These are the activations of a small neural network, seen along a few directions. Each row is one input.
In each table, some parts of the input vary, and every possible input appears once, in random order.
Descriptions start from the smaller parts, as in this example, which fits no table here: one of 3 separate values, together with either a single point or one of 9 places around a ring or (one of 4 places along a line, together with one of 5 places around a ring).
Shared parts are said once, and a part with two or three values counts as separate values.
In the rows, 128 means zero.

Other details of the inputs vary at random and push rows far along two fixed directions, the same in every table; ignore that.

Table:
x1: [134 109 188 211 164  67 137 114 154  95 166 103  96 120  91 169 100]
x2: [144 125 149 144 163 169  97 107 119 118 113 111 152 116 121 104 116]
x3: [107 106 100 190  75 111 132 141 137 117 197 165 108  96 113 178  50]
x4: [132 104 104 156  63 101 158 131 136 119 218 190 104  85  94 201  89]
x5: [129 114 127 181  74  81 168 125 151 112 194 178  94  95 111 195  89]
x6: [148  89 210 225 193  82 108  99 155  76 178  81 108 103  67 160  89]
x7: [100 153  65  57  56 143 165 145 127 163 101 179 124 136 183 114 149]
x8: [109 147 143  97 159 132 126 127 136 138  66  88 128 160 165  78 159]
x9: [177 105 176 172 169 120  84 106 132 100  88  81 152 130 114 116 152]
x10: [114 136 146 145 185 133 100 141 116 123 117  89 140 150 125  97 118]
x11: [119 146  70  27  91 139 152 156 107 171 141 171 130 145 127 132 179]
x12: [125 139 101  90 126 115 150 160 106 145 166 164 133 140  94 145 156]
x13: [ 94 164  83  66 118 119 165 181 104 162 107 159 135 169 146 110 165]
x14: [122 120 164 162 189 133  97 129 125 111 111  66 128 138 133 107 103]
x15: [102 144  64 108  80 145 141 163 108 151 150 185 141 128 139 134 106]
x16: [139 141 161 116 208 167  92 123 103 125  85  72 157 152 117  78 152]
x17: [130 151  90  58  71 144 167 123 133 157 104 167 126 137 169 120 166]
x18: [123 141  51  42  63 183 128 140 102 174 128 180 140 122 152 119 141]
x19: [101 115 101 179  57  78 168 145 146 118 192 186  93 101 124 187  70]
x20: [115 139 140 107 178 160  89 121 126 137  73  68 140 153 155  70 140]
x21: [158 125 169 103 161 174 104  71 146 115  70  85 145 117 154  83 161]
x22: [111 160  75  41  89 118 166 160 116 172 123 174 115 152 146 134 183]
x23: [161 118  80  68  63 138 132 160 104 153 107 153 141 132 147 148 173]
x24: [136 155 155  96 182 130 144 134 123 134  74 103 140 167 134  95 186]
x25: [153  96 207 239 176 100 105  73 164  69 169 104 126  86  76 149  85]
x26: [124 146 161 124 166 156 132 110 135 117  49  96 148 145 174  72 154]
x27: [120 134 175 134 191 128 129 130 133 117  67  65 129 154 156  92 142]
x28: [123  93 182 250 150 115  78  74 175  82 151  85 117  90 111 132  46]
x29: [146  90  87 165  32  68 116 131 143 130 198 178 109  98  91 199 104]
x30: [136 134 147  91 183 172  84 110 112 137  82  69 145 145 137  77 152]
x31: [152 124 155 112 160 196 103 100 113 117  76  81 150 121 155  94 132]
x32: [126 147  88  99  80 117 178 141 123 144 146 193 126 132 134 150 146]
x33: [116 112 106 169 106  92 127 155 114 126 220 155 104 108  69 185  72]
Description of these inputs: one of 3 separate values, together with either a single point or (one of 2 separate values, together with one of 5 places around a ring).
- The inputs of x7 and x19 match in every part but the choice among 3 separate values. If x30 is changed in the same way as x7 into x19, which row does it become? => x33
- Change only the place on the ring of 5 in x24. List by row number the other rows that result. => x10, x12, x13, x16
- Change only the choice among 3 separate values in x12. List by row number the other rows that result. => x6, x11

Table:
x34: [150 123 130  99 132 158 111 122 123 131  88 109 143 130 151 111 156]
x35: [114 123  99 132  88 134 141 136 127 131 163 163 124 108 125 150 100]
x36: [110 152 134 100 163 130 136 141 122 140  92 111 133 159 146  93 157]
x37: [134 100 196 225 167 117  90  70 171  81 144  80 116  93 115 126  71]
x38: [144 130 128 103 134 174 111 114 116 135  93 112 144 128 147 103 140]
x39: [144 126 122 123  90 117 166 117 138 127 163 179 120 106 111 164 138]
x40: [127 121 103 125 101 105 133 156 115 135 168 153 122 123 103 160 123]
x41: [137 135 131  98 125 142 128 114 138 135  79 107 129 139 164 106 155]
x42: [149 126 131 102 139 147 112 131 114 130  91 109 151 139 142 106 160]
x43: [124 134 128  96 131 167 121 109 131 132  91 111 138 125 162  94 136]
x44: [100 135  99 122 116 114 141 154 123 140 177 157 116 129 108 145 109]
x45: [136 138 129 100 156 162 114 129 106 137 101 107 142 139 132 102 145]
x46: [139 126 120 118  86 111 163 107 146 129 164 177 113 105 116 160 139]
x47: [120 146 137 102 156 144 141 138 116 133  86 111 135 147 152  99 151]
x48: [136 132 132  99 124 142 129 113 136 136  78 106 130 137 163 104 154]
x49: [127 140 134 109 134 151 133 124 129 131  76 119 140 140 164  98 147]
x50: [123 123  94 131  80 123 122 123 130 139 162 163 121 112 117 148 106]
x51: [108 134 102 129 109  83 147 159 128 142 163 156 112 146 106 153 129]
x52: [143 122 130  94 124 151 111 112 128 134  89 105 138 127 153 106 155]
x53: [135 115 101 128  92 112 131 148 119 133 165 157 125 117 113 162 120]
x54: [116 122 102 120 108  97 132 157 119 141 174 150 117 131  98 156 127]
x55: [ 96 141 106 127 114  95 155 158 126 141 167 159 107 139 116 150 117]
x56: [120 132 103 130 102  97 150 157 124 136 160 156 112 134 113 161 123]
x57: [111 133  97 126 114 110 128 149 116 146 176 157 122 132  95 148 115]
x58: [143 135 126 105 146 165 109 123 110 133  95 114 150 138 140 101 144]
x59: [133 139 135 100 150 136 135 139 118 134  84 104 135 150 143 106 159]
x60: [127 140 136 104 146 150 139 131 118 129  83 114 138 142 160 102 147]
x61: [126 121 103 134  79 108 148 141 133 134 150 160 115 121 125 160 116]
x62: [143 132 129 102 146 168 113 121 108 132  96 110 146 134 141 104 141]
x63: [126 141 129  94 162 153 114 131 109 142 106 104 137 148 127  98 148]
x64: [122 130  98 128 107 123 131 148 112 139 172 158 121 121 102 154 109]
x65: [148 111 222 210 202  85 123  77 165  82 158  89 113 112  76 141 118]
x66: [115 133 105 135  97 110 154 149 124 133 158 165 117 125 129 155 110]
x67: [137 131 126  98 129 168 109 104 124 138  93 109 137 125 150 100 139]
x68: [141 134 131 109 129 144 127 124 131 132  76 113 141 143 156 105 158]
x69: [148 123 129 103 129 153 110 123 123 131  86 112 148 132 148 106 158]
x70: [122 143 128 101 158 158 123 136 115 132  96 114 146 141 142  94 144]
x71: [114 129 106 136  86 115 152 140 133 133 152 167 115 119 135 154 107]
x72: [ 95 139 107 126 113  95 157 158 125 141 165 158 108 138 114 148 117]
x73: [125 119 102 125 101 106 134 156 114 135 167 154 122 122 103 159 123]
x74: [142 124 127  99 124 146 108 114 131 133  88 110 141 131 152 103 158]
x75: [145 135 127 101 146 169 111 122 110 134  99 110 146 135 142 105 142]
x76: [106 138 107 133 108 104 156 156 122 135 160 163 112 130 121 153 113]
x77: [106 131 100 128 109 123 144 152 117 133 171 159 122 119 111 149 105]
x78: [133 141 132 104 151 131 132 140 120 134  83 108 138 154 142 104 162]
x79: [135 141 127 103 157 158 111 130 107 137  99 111 146 141 131 100 147]
x80: [113 128  97 134  99 124 139 145 121 130 166 166 131 119 118 149 104]
x81: [126 122 102 129 100 100 131 156 115 135 166 157 127 125 101 155 126]
x82: [149 120 132 101 131 157 113 122 122 130  88 108 144 129 149 109 154]
x83: [137  98 197 229 172 122  95  79 163  79 142  83 123  95 110 131  70]
x84: [137  98 201 221 193  81  84 100 155  88 151  71 120 120  81 133 101]
x85: [109 126  96 131  83 123 134 127 138 133 161 165 122 111 128 143 102]
x86: [123 142 134  94 158 129 134 140 122 141  91  99 130 159 140 104 164]
x87: [106 133  99 128 111 123 143 151 118 133 171 160 122 120 113 150 106]
x88: [128 143 134 108 146 146 135 132 121 129  82 117 142 146 159  99 150]
x89: [144 134 133 104 131 149 130 123 131 133  78 109 136 140 160 109 155]
x90: [110 135 103 125 109  88 148 159 128 142 167 152 107 143 108 158 127]
x91: [148 100 201 235 175  88 100  93 160  80 133  79 122 117 103 138  93]
x92: [124 123  95 127  81 129 124 123 130 139 165 160 116 109 120 151 105]
x93: [112 143 130  91 164 153 127 135 117 138 103 106 138 146 138  93 144]
x94: [136 135 129 103 123 137 125 115 138 135  77 110 134 142 161 102 157]
x95: [151  88 198 220 160 101  81  73 168  83 139  74 115  96 107 138  89]
x96: [107 132 102 136  81 104 147 132 142 135 151 168 113 120 137 146 111]
x97: [120 148 135 106 157 139 137 140 119 133  84 115 138 151 151  96 153]
x98: [115 125  99 129  98 129 142 144 119 130 166 162 126 114 119 150 100]
x99: [138 101 198 228 183 117  95  88 155  77 147  81 125 101 105 132  72]
x100: [127 125 102 132  92 103 149 149 126 133 155 159 117 129 121 163 118]
x101: [157 108 221 215 195  94 125  76 161  76 150  93 118 103  81 144 114]
x102: [123 141 134 100 131 150 133 114 136 134  80 114 128 136 172  99 146]
x103: [ 99 135  99 125 115 108 139 155 124 139 174 160 121 131 105 141 110]
x104: [145 132 127 103 135 174 110 114 119 135  93 112 143 128 148 104 140]
x105: [143 133 126 106 134 169 108 114 119 136  91 116 149 130 145 101 142]
x106: [148 124 132  98 140 152 115 130 112 130  93 106 147 135 143 110 157]
x107: [115 125  98 135  87 128 137 137 130 131 160 168 128 112 123 147 101]
x108: [144 128 122 121 102 112 167 125 130 126 169 178 122 113 107 165 141]
x109: [117 123 102 120 109  98 132 157 119 141 175 150 117 131  99 156 128]
x110: [135 108 197 220 197 104  83  92 149  92 158  72 115 117  80 131  84]
x111: [141 134 134 102 141 143 133 131 120 131  81 107 139 146 152 108 156]
x112: [106 128 105 132  80 109 151 131 138 134 152 164 108 117 137 149 107]
x113: [134 102 205 235 168 103 109  84 165  79 131  83 115 104 117 133  78]
- What do these inputs look like to the network? => one of 5 places along a line, together with either a single point or (one of 3 separate values, together with one of 5 places around a ring)
- The inputs of x39 and x46 match in every part but the place on the line of 5. If x113 is changed in the same way as x39 into x46, which row does it become? => x112
- The inputs of x90 and x41 match in every part but the place on the line of 5. If x63 is changed in the same way as x90 into x41, which row does it become? => x67
- Change only the place on the ring of 5 in x60. List by row number the other rows that result. => x62, x98, x106, x111
- Change only the place on the line of 5 in x109. List by row number the other rows that result. => x34, x40, x53, x95
- Change only the place on the ring of 5 in x49. List by row number the other rows that result. => x68, x69, x105, x107

Table:
x114: [115 135 134 141 158 136 135 132 116 121 156 136 132 124 107 128 107]
x115: [132 116 180 193 157  98 124 107 156  97 116  98 121 125 126 126 113]
x116: [107 133 109 130 112 107 131 142 134 138 147 145 117 134 123 135 120]
x117: [127 139 175 117 203 141 103 117 131 123  60  51 136 160 147  74 158]
x118: [123 125 160 167 147  89 138 132 144 111 127 110 113 138 121 139 120]
x119: [122 132 143 130 172 136 110 144 114 128 107  89 136 150 130 105 130]
x120: [150  94 207 246 163  69 112  87 170  74 161  98 112 102  84 159  91]
x121: [ 96 140 102 128 106 102 163 144 130 138 198 180 107 120  94 159 106]
x122: [165 129 160  91 150 178 120  91 135 121  44  89 151 127 178  84 176]
x123: [158 123 197 140 230 154  82 108 117 106  65  35 153 146 126  79 153]
x124: [149 136 124  58 135 186 111 105 123 143  62 101 151 134 169  80 175]
x125: [141 109 132 169  95  96 145 115 146 115 167 158 113 105 108 171 107]
x126: [125 129  40  66  41 155 142 162  97 162 169 202 134 112 128 158 126]
x127: [142  92 185 241 168  89  86 101 146  83 181  99 122 100  68 155  71]
x128: [115 130  61 102  47 108 152 152 120 157 196 203 110 116 105 178 118]
x129: [162 126 169 118 189 184  86  97 116 117  61  65 156 134 147  77 149]
x130: [118 108 148 215 141  91 106 128 138 101 178 120 120 112  90 154  68]
x131: [140 148 139  84 144 167 137 116 127 134  44 102 143 147 187  82 169]
x132: [126 121 123 139  91 126 142 117 143 121 120 145 121 111 152 137 117]
x133: [121 155  56  22  71 128 180 187  95 177 124 190 129 158 146 144 194]
x134: [120 119 118 146 115  81 132 145 130 131 186 146 108 126  83 168 117]
x135: [103 126  88 143  73 100 141 139 135 141 183 173 105 116 115 163  93]
x136: [127 109 140 181 122  81 117 119 145 116 186 137 110 112  83 163 100]
x137: [120 133 112  95 111 154 119 117 131 140 101 125 131 128 163 106 134]
x138: [124 163 124  56 148 160 170 139 115 144  82 138 139 151 163  96 177]
x139: [112 143  46  51  62 175 140 163  98 165 120 174 143 132 162 120 136]
x140: [117 144  84  85 104 164 130 152 103 153 114 147 142 138 150 115 132]
- The inputs of x118 and x119 match in every part but one. If x138 is changed in the same way as x118 into x119, which row does it become? => x114
- What do these inputs look like to the network? => one of 3 separate values, together with either a single point or (one of 2 separate values, together with one of 4 places along a line)
- A walk changes only the place on the line of 4. It starts at x137 and steps to x135. List the rest of the walk in order. => x116, x117
